Each row below holds a small network's activations on one record, seen along a few directions.
Each row is followed by the record's values for the fields Dukiv, Nef, Vukel, Pifuf, Sus, Ges, Fazu.
Not every record has every field; a missing one is left out.
Other fields move the rows too, some of them a lot.
Strong random noise was added to every row along 11 fixed directions; ignore it. To show where, here is one row again and again, with new noise each time:
[  26  213  273  107  316 -104  -51   92  -79   29   89  134  207   11
  -55  -30  284  184   -9  -93  -67  -18 -142   78 -266   69    3 -108
  230  -60  123  -23]
[  45  206  279 -105   -4   -6   64  -88   24  174  202  125  174   85
 -386 -132   -6  -52  270 -146   38 -188 -100  469 -516  -96  -59 -198
  416 -136  216 -142]
[ -39   10  156 -237  273  141 -260   64  208 -317 -447 -220   -7 -241
   88  134  377 -235 -258 -453  136  536   27 -525  156 -121  -39 -153
   29  173 -188 -129]
[-176 -339  231  199 -174 -132   45  175  373  -25 -189 -101 -167  222
  392  -10  393 -160 -610 -141  -70 -341  419   65 -203 -264  580  186
  191 -153 -233  309]
[-387 -342  354  -14   36 -113  338   99   14  190  120 -402   29  131
 -129  337  568 -127  166 -227  -88 -225    1 -151 -335 -362   65  282
  114   80  389   93]
[ -36   13  289   -2  189   54  -68  128  -92  134  226 -571  257  -64
 -733  212 -154    4  -78  417  520  -34 -151  111 -151 -167 -171 -648
  254  300  652   -1]
[-336 -210  147   70  219 -744  375   25   18   36   -2 -264  233   98
  126  638  392 -233 -200 -190 -499 -482  -76  -94 -121 -244  -94  386
  264 -214  675  268]
[ 114   96   82  264 -267  479 -174  -52   98  125 -149  -86 -258   -2
 -148 -308  308   34 -103 -238  278  -89  235  -59 -348 -312  222 -140
  212 -126 -455   37]
[  13   16  353 -167  449 -278  -81  273   -7 -255 -164  158  451  -34
  215 -232   84  125 -353  204   59  267  -40  158   10  422  180 -166
   68  148   31   86]
[ 173  380 -362  -84   79  517 -330   93 -195   95 -341 -120 -486 -163
 -213   63  -46  250 -236 -237 -198  -62   61 -346  369 -295 -253 -366
  -27 -262  -62 -244]
[ 323 -180  563   65  244   68  -13 -321  420 -171  174  -42  144  163
 -283  510   17 -156   48  -33  137   93 -374  507   31 -477 -124  -85
  219  152 -132 -221]
[ 203  197  210 -283  -87    3 -258  -67  417 -106 -343   91  -57    7
 -238  -50 -203 -270 -395 -418  -55 -160  200  478  -79 -369   76 -501
  607 -348 -122 -188]
[  81  401 -299  519  158 -485   30 -104 -268    2  -60  261  244  -86
  346  -81  240  101 -261   17 -290 -327  -69 -178 -278  305  -87  276
  180 -401   99  374]

[ 379   23  283  394  -30  454   31 -299   52  103  215 -154 -220  161
 -639  318  207  105  187   78  153 -253 -220  255  -64 -602 -168  -85
   82 -191 -173  -77] => Dukiv: y2 / Nef: v1 / Vukel: w2 / Pifuf: s1 / Sus: g2 / Ges: d1
[ 216   21  122 -427   70 -303  -21 -209   43 -208 -478 -170  366 -195
 -518  327 -476 -127  -64 -108 -210  -26 -203  445  506 -310 -463 -351
  396 -199  246 -161] => Dukiv: y4 / Nef: v2 / Vukel: w1 / Pifuf: s2 / Sus: g1 / Ges: d1 / Fazu: p6
[ -77 -219  438 -228   10  289 -198  354  307  113  338 -296 -130  232
 -328  -61 -171    0 -134  283  603  106  258  225  -93  -65  371 -671
  -19  394  255  -84] => Dukiv: y2 / Nef: v1 / Vukel: w1 / Pifuf: s2 / Sus: g1 / Ges: d1
[-243  290 -251  448 -320 -418   42 -296 -190  -43 -273 -294  459 -493
 -469 -176  126 -410  -97  -59  130 -164 -142  -96 -502   62 -256  -33
  608 -255  352  255] => Nef: v3 / Vukel: w2 / Pifuf: s3 / Sus: g2 / Ges: d2
[  92 -150  670 -236  249  202  116  295 -289  271   29  178  146  180
 -281 -247   68  850  478  -38 -295  -45  -97  518  321 -118   56 -137
   12   57 -199 -321] => Dukiv: y1 / Nef: v1 / Vukel: w1 / Pifuf: s2 / Sus: g1 / Ges: d1
[ -20 -455  571  202  302 -209   -7  270  194 -262 -212  187  109  157
  731   -1  535  437 -284  -30 -271  247   77  -59  553   33  526  416
 -288  171 -684  168] => Dukiv: y1 / Nef: v2 / Vukel: w3 / Pifuf: s2 / Sus: g2 / Ges: d2 / Fazu: p4
[ 126   24 -153   97 -203  345   28 -181  -24   16 -165  149 -379    7
  -66   71   97  144  135 -178 -383 -110 -105  118  237 -333  -89  244
 -101 -330 -363 -168] => Dukiv: y4 / Nef: v3 / Vukel: w1 / Pifuf: s1 / Sus: g2 / Ges: d1
[ 176  295 -119  170  194 -404   28 -222 -121   -3  281  278  356  -16
  141  -33 -233  -56  181  153   48  -20 -184   38 -156  426 -241   98
   20   -9  140   94] => Dukiv: y1 / Nef: v1 / Vukel: w3 / Pifuf: s2 / Sus: g2 / Ges: d2 / Fazu: p4
[-217  181   82  -41  550 -577 -112  453  -45  -70  104  234  166   92
  446  181  175  158 -449  -50 -362 -106   90 -231  -76  427  143  -86
  103  -80  455  138] => Dukiv: y4 / Nef: v2 / Vukel: w1 / Pifuf: s2 / Sus: g1 / Ges: d2 / Fazu: p5
[-241 -340  534  -39 -149 -145  246   -9  322  173  419   91   88  299
   69  -81  278 -164  454 -206   65  -35   55  369 -543  -53  364  261
  101  188  -11   23] => Dukiv: y1 / Nef: v2 / Vukel: w1 / Pifuf: s2 / Sus: g1 / Ges: d1
[-157 -508  186 -550 -125  553  -98  130  361 -253 -501 -198 -345  -24
  309 -147  267 -252  -56 -473  271  639  361 -476  251 -138  259  140
 -363  425 -709 -205] => Dukiv: y4 / Nef: v2 / Vukel: w1 / Pifuf: s2 / Sus: g1 / Ges: d1
[  54  -10 -109  382   58   -4  -80   -6  -73 -106  262    4  210   -5
  189 -225 -104  -39 -186  618  576  221  -27 -160 -260  532   92    2
 -242  338  -49  282] => Dukiv: y4 / Nef: v3 / Vukel: w1 / Pifuf: s2 / Sus: g1 / Ges: d1
[ -33  -21   59 -239 -227  222  257 -320  -71   38   50  119   25  -44
 -296  -55   88 -144  706 -261 -138   98 -308  274 -195 -183 -232  339
    5  -56  -88 -302] => Dukiv: y4 / Nef: v1 / Vukel: w2 / Pifuf: s3 / Sus: g2 / Ges: d2 / Fazu: p5
[  41   90 -186 -145  210  111 -181  181   14  -52   62   63 -331   52
  156  393 -179  238  -63   67 -400  156 -167  -95  714  -71  -94  -84
 -397  -28  158 -226] => Dukiv: y4 / Nef: v2 / Vukel: w1 / Pifuf: s2 / Sus: g2 / Ges: d1 / Fazu: p3
[-299 -103 -565 -385 -498  301  216   10   41  197  258  -48 -492  198
  174 -124 -339 -493  203  131   30 -159  261  -91 -265  141   73  316
 -432    2  301   10] => Dukiv: y4 / Nef: v3 / Vukel: w3 / Pifuf: s2 / Sus: g1 / Ges: d2 / Fazu: p6
[ -59 -396  454  126   45  313  -60  121  258 -233  -62   73  -93   64
  241  -52  447  155  -91  -68   67  391  -82  100  114 -159  416  182
 -143  301 -635 -157] => Dukiv: y4 / Nef: v1 / Vukel: w2 / Pifuf: s3 / Sus: g2 / Ges: d2
[ 145  -52 -180   75 -138 -195  384 -369  -23   64  355  431   53  250
  251   53 -222  -67  411  192 -325 -296 -289  516 -175  114 -110  629
 -150 -139  -21   15] => Dukiv: y4 / Nef: v2 / Vukel: w2 / Pifuf: s3 / Sus: g2 / Ges: d2 / Fazu: p5
[ 161  278 -756  518 -311  193 -259 -464  102   46  238  -28 -329 -204
   80  180 -320 -238   93   38  191   87 -179 -333  -19   -1 -264   59
 -147   67 -143  -39] => Dukiv: y1 / Nef: v2 / Vukel: w1 / Pifuf: s1 / Sus: g2 / Ges: d1
[-393  -55  231 -194  364  -87   69  202  140  -77  267   36  -29   24
   43  269  465 -189  217 -259 -235  297 -256 -169 -163  138   63  164
 -147  198  415 -241] => Nef: v2 / Vukel: w2 / Pifuf: s1 / Sus: g2 / Ges: d1
[-425  214 -137  285 -107   81  -54  224   45  412  591   52 -390  179
  141  -12  413 -111  108 -311    5 -272  205 -344 -881   69  308   41
  120  -37  381    5] => Dukiv: y4 / Nef: v1 / Vukel: w1 / Pifuf: s1 / Sus: g2 / Ges: d1 / Fazu: p3
[-334 -206   41 -294   44  -26  243  136 -167  300  513 -332   15   53
 -322  335 -152   31  575  107  -17   -4 -217   -1  -19  -85 -179  -16
 -169  384  694 -172] => Dukiv: y1 / Nef: v2 / Vukel: w3 / Pifuf: s3 / Sus: g1 / Ges: d2 / Fazu: p5
[-124   39  206  167  199 -165  -49  150  102  -54  405   45   44   53
  -33  286  152   90  -16   99  -47   72 -218   61    3  -12  126 -124
   21  115  304  -75] => Dukiv: y2 / Nef: v3 / Vukel: w3 / Pifuf: s3 / Sus: g1 / Ges: d2
[ 423  441  217  215  348 -104 -356 -437  391 -201  261  437  154    7
 -189  374 -122 -183   31 -342   37  149 -425  356 -290  -90 -338 -313
  490  -93 -115 -350] => Dukiv: y4 / Nef: v2 / Vukel: w1 / Pifuf: s2 / Sus: g1 / Ges: d1
[  70    8  124  389 -117 -361   29 -275   45   53 -302 -381  131 -152
 -217  447  392  -55  -24 -545  -92 -323   80 -345   35 -659 -222   -5
  537 -331   18  242] => Dukiv: y4 / Nef: v3 / Vukel: w3 / Pifuf: s2 / Sus: g1 / Ges: d2 / Fazu: p1
[  95  -68  118 -248   30  556    0 -162 -153   41 -160 -512  -55 -185
 -764  180  -88  -16  265    3  367  192 -208 -134  129 -412 -483 -317
   20  272   30 -315] => Dukiv: y4 / Nef: v2 / Vukel: w2 / Pifuf: s3 / Sus: g2 / Ges: d2
[-244   41   48  515   90 -247 -282  363  -94   14  -36 -349  110 -203
 -102   73  257  252 -551  184  145  -67   70 -261  -35   -9  253 -447
  292   74  277  235] => Dukiv: y4 / Nef: v1 / Vukel: w1 / Pifuf: s1 / Sus: g2 / Ges: d1
[  26 -187  457  -71   99 -265  234 -113  100 -277 -312  180  278   39
  221    1  561 -126  228 -357 -243  238  -75  -23   97  -12   76  548
  -73 -144 -314  114] => Nef: v3 / Vukel: w1 / Pifuf: s2 / Sus: g1 / Ges: d2 / Fazu: p5
[-132  213 -646 -152 -367 -548  176   -1 -385  -56 -301 -139  273 -267
  -16 -375 -409 -282  -65  373  -16 -120  172 -190  151  495 -155   54
 -167 -290  492  506] => Dukiv: y2 / Nef: v2 / Vukel: w1 / Pifuf: s2 / Sus: g1 / Ges: d1
[-176   52 -290 -485  -89 -407  152 -192  307  -78  -45  454  -63   90
  530   15 -138 -577   93 -536 -441 -106  145   76 -342  231  -39  394
  139 -241  124 -125] => Dukiv: y4 / Nef: v3 / Vukel: w1 / Pifuf: s1 / Sus: g2 / Ges: d2 / Fazu: p4
[ -56  -45  100  605 -143  217  149   41  -36  332  657  190 -253  377
  272  -62  462  260  338   93   81 -206    8  -84 -501  -13  366  454
 -272   72 -204  211] => Dukiv: y4 / Nef: v2 / Vukel: w3 / Pifuf: s2 / Sus: g2 / Ges: d2 / Fazu: p3
[ -90  273 -261 -161  -89  155   94 -144 -151  324  393  210 -210   91
  -72  -33  -27  -66  609 -297 -168 -135 -111  -16 -444   65 -245  151
  -49 -101  292 -216] => Dukiv: y4 / Nef: v1 / Vukel: w3 / Pifuf: s2 / Sus: g2 / Ges: d2 / Fazu: p2
[-113 -202 -142 -205 -131  246   74  168  -33   82   39   15 -260  121
  115  -93 -188  106   23  269  -81  -43  112  101  227   52  132   75
 -325   65   -7 -110] => Dukiv: y4 / Nef: v3 / Vukel: w1 / Pifuf: s1 / Sus: g2 / Ges: d2 / Fazu: p4
[-124 -445  -76 -398 -289  255  131 -133  227  -62 -242 -424 -139  -39
   20  -21  -80 -507   77  -63  444  229  245 -256  -11 -155   21  118
 -198  351 -151  -14] => Dukiv: y4 / Nef: v1 / Vukel: w2 / Pifuf: s1 / Sus: g2 / Ges: d2 / Fazu: p4
[-342  -30 -656 -652 -315  103   16   80 -170  230  -28 -562 -189 -193
 -396   51 -792 -429   19  224  294 -101  229 -274   59   90 -354 -434
  -80  236  819 -124] => Dukiv: y4 / Nef: v3 / Vukel: w1 / Pifuf: s2 / Sus: g2 / Ges: d2 / Fazu: p4
[ -96 -275  413  466   38 -345   37  -39  -96 -130 -237 -307  610 -234
   71 -216  546   65 -111   25  490  193   51 -295 -322  101  196   84
  294  302 -242  439] => Dukiv: y4 / Nef: v3 / Vukel: w1 / Pifuf: s2 / Sus: g2 / Ges: d2 / Fazu: p4

Here are new rows. What are their fields?
[-127   28  -92  -13  202 -188  -58  133 -141   15 -239 -182 -148 -109
  -56  431  178  192 -253 -324 -492 -239  -15 -277  363 -278 -191  -80
  141 -237  304  -64] => Dukiv: y2 / Nef: v3 / Vukel: w1 / Pifuf: s2 / Sus: g1 / Ges: d1
[ 262  197 -233    8 -208  105   30 -183 -343   87 -145  178  142 -108
 -241 -419 -401  312  256  289   -7  -93 -110  332  137  165 -228  -72
  -31 -166 -143    4] => Dukiv: y4 / Nef: v2 / Vukel: w1 / Pifuf: s2 / Sus: g1 / Ges: d1
[  23 -631  207  414 -165  -84  273 -191  266   16  169 -363  -10  267
  -26  463  -15 -130 -289  477  107 -412  -79  418   11 -437  201  309
   -6  162  -30  276] => Dukiv: y4 / Nef: v2 / Vukel: w2 / Pifuf: s1 / Sus: g2 / Ges: d1 / Fazu: p3
[ 438  181 -154  406 -122  426 -125 -223 -181   97   75  255 -204   65
 -149 -166 -252  438   79  334   -8 -153 -165  325  191  -74 -127  -31
 -130 -188 -440  -77] => Dukiv: y4 / Nef: v3 / Vukel: w1 / Pifuf: s2 / Sus: g1 / Ges: d1
[ 139  457  -25  229  260  -98 -283  118 -247   99 -214  -94   14 -158
 -135   48  234  331 -235 -287  -38 -167  125 -508   46  -92 -196 -395
  306 -253   81   96] => Dukiv: y4 / Nef: v2 / Vukel: w3 / Pifuf: s2 / Sus: g2 / Ges: d2 / Fazu: p4
[ 192  165  -87  468  218 -138 -241 -103   18  -71  -36  -52  -17 -111
 -125  494  -40  260 -331   84 -223 -140 -282   29  369 -258 -225 -216
  193 -152   56  -55] => Dukiv: y4 / Nef: v2 / Vukel: w1 / Pifuf: s1 / Sus: g2 / Ges: d1
[ 382 -256  -75   -8  -51 -395   95 -272   36 -206 -439 -102  246  -46
   42  248 -589   30 -456  283 -149 -307   -2  415  690 -277 -192  -36
  175 -145 -177  154] => Dukiv: y4 / Nef: v3 / Vukel: w3 / Pifuf: s3 / Sus: g2 / Ges: d2 / Fazu: p4
[-286 -468  -68 -750 -158  246  228  594 -213  -22 -362 -238 -239   90
  132 -433 -204  171 -175  533  -74   98  412   21  692  243  385   25
 -703  116   93   93] => Dukiv: y2 / Nef: v1 / Vukel: w2 / Pifuf: s1 / Sus: g2 / Ges: d2 / Fazu: p4
[-271   54    1  -48 -127  182 -114  241   -8  129  104 -226 -162  -89
 -206 -125   62   70   -3   -2  183   72   91 -168 -112  -52  146 -328
   54  162  212 -123] => Dukiv: y4 / Nef: v2 / Vukel: w2 / Pifuf: s3 / Sus: g2 / Ges: d2
[ -42  -10    3 -482 -124  114  256  -52 -246   88 -108  437  260  -29
  127 -763 -111  147  626 -121  -22  217  -18  321 -346  467  -14  264
  -56  128 -278 -214] => Dukiv: y4 / Nef: v2 / Vukel: w2 / Pifuf: s1 / Sus: g2 / Ges: d1
[ 220 -273  160  -89  -31  165 -215  -15  332 -279 -209  -19  -49   22
   62   70 -366   15 -346  198  192  277   20  282  549 -139  123 -241
  -84  219 -439 -142] => Dukiv: y4 / Nef: v3 / Vukel: w1 / Pifuf: s2 / Sus: g1 / Ges: d1
[   9  -78 -334  145 -336  197  113  -63 -365  116 -483 -179 -199 -207
 -143 -118   81  358  115  -31 -413 -194   18 -114  532 -284 -132  262
 -174 -323 -294   84] => Dukiv: y1 / Nef: v2 / Vukel: w1 / Pifuf: s1 / Sus: g2 / Ges: d1
[-208 -398  450  160  167 -205  317  373 -426  198 -242 -400  263  115
 -157  -20  513  485 -196  243 -113 -470  200  -76  -40 -125  168  147
   96  -65  187  463] => Dukiv: y4 / Nef: v2 / Vukel: w1 / Pifuf: s2 / Sus: g1 / Ges: d2 / Fazu: p5
[-155  125  297 -653  243  -42 -198   78  422 -278    3  306   -2  -73
   29   41   53 -349  271 -535 -183  619 -152   99  126  159   67 -154
  -23  128   96 -504] => Nef: v2 / Vukel: w1 / Pifuf: s2 / Sus: g2 / Ges: d2 / Fazu: p4
[-262 -273  389 -163  201 -372  295  280 -230   73 -140 -207  406   34
   24 -157  279  170  -86  135    6 -191  143   13 -156  148  134   63
  157   94  298  225] => Dukiv: y4 / Nef: v1 / Vukel: w2 / Pifuf: s3 / Sus: g2 / Ges: d2 / Fazu: p4
[  91  110   72  -90 -430  205   93 -198  117   38   91  526    7  155
  127 -693   -3 -177  434 -147  126   44  173  418 -594  252  252  282
   39 -204 -501    3] => Dukiv: y4 / Nef: v3 / Vukel: w1 / Pifuf: s2 / Sus: g1 / Ges: d2 / Fazu: p5
[  26 -468  156  120 -399  198  200   12   95   37 -261 -207 -141  226
  127 -248  156  -26 -271  168  219 -326  443   72  -96 -234  383  290
  -65  -56 -492  404] => Dukiv: y4 / Nef: v2 / Vukel: w3 / Pifuf: s2 / Sus: g1 / Ges: d2 / Fazu: p5
